A small network was trained on made-up records. Each row is its average activation on records with the value named, seen along a few directions.
Values that are neighbours, or in one group, have similar rows; names and order tell nothing.
(in the rows, 500 means zero)
Random noise pushes rows far along 2 fixed directions. That doesn't count. These rows show it; they differ only by the noise:
[546 463 361 462 661 419 543 643 882 776 556 451 465]
[426 529 341 616 449 474 608 547 780 538 712 270 475]
[465 430 419 521 516 497 483 587 669 604 590 432 497]
[384 462 417 617 372 542 510 523 575 441 684 327 508]


Field D:
d2: [497 502 616 478 480 551 532 357 284 441 444 457 620]
d9: [549 296 493 358 585 528 351 658 568 695 356 711 503]
d7: [519 390 516 449 594 500 436 538 546 676 431 575 504]
d5: [407 694 559 580 299 451 542 374 416 206 517 317 506]
d4: [366 643 414 699 347 511 480 373 375 103 683 333 459]
d10: [514 431 599 454 434 556 577 493 382 411 495 544 583]
d8: [555 433 555 395 605 547 520 507 527 742 393 686 431]
d6: [551 562 425 577 541 477 538 430 445 415 441 535 463]
d3: [587 600 598 459 596 431 481 462 319 406 351 682 479]
d1: [649 662 594 376 550 452 533 509 437 591 422 564 473]
D is arranged as a line.
Q: Fewest steps between d2 and d5?
A: 2
Q: List every value one step from d9, in the order listed.
A: d7
Q: List every value one step from d4, in the order listed.
A: d6

Field N:
n7: [353 344 498 623 341 664 318 497 395 409 520 564 499]
n5: [595 530 314 385 730 337 708 612 976 758 584 424 431]
n9: [525 692 510 689 406 531 529 481 269 270 563 531 513]
n1: [522 414 464 336 679 446 508 620 801 720 557 538 492]
n3: [579 570 572 438 542 450 555 434 535 627 345 461 508]
n2: [426 339 460 496 386 608 335 580 558 519 462 522 520]
n8: [650 607 481 510 668 395 518 474 388 522 362 610 480]
n6: [555 459 556 380 591 423 542 542 548 544 393 567 500]
n4: [509 592 529 463 544 458 590 417 521 584 582 391 486]
N is arranged as 3 separate groups.
Q: Which other values are in the same group as n7? Give them in the order they are listed.
A: n5, n1, n2
Q: Which other values are in the same group as n8? Give them in the order they are listed.
A: n9

Field F:
f8: [354 416 412 580 418 561 432 562 332 240 843 461 530]
f4: [596 527 700 324 506 514 544 456 345 656 386 508 571]
f9: [535 966 319 747 467 301 735 344 643 277 661 124 428]
f2: [187 492 316 740 145 614 612 355 719 248 880  59 466]
f6: [375 529 337 578 413 474 560 478 842 447 621 356 365]
f1: [704 750 358 519 841 258 645 514 811 519 408 562 456]
f3: [583 505 610 392 378 512 771 533 599 795 372 370 512]
f5: [612 523 534 539 648 490 456 462 371 555 330 689 512]
f7: [388 264 540 515 403 654 345 621 400 491 558 615 552]
F is arranged as 3 separate groups.
Q: Which other values are in the same group as f9? Give them in the order they are listed.
A: f1, f5
Q: Which other values are in the same group as f7? Give them in the order they are listed.
A: f8, f2, f6
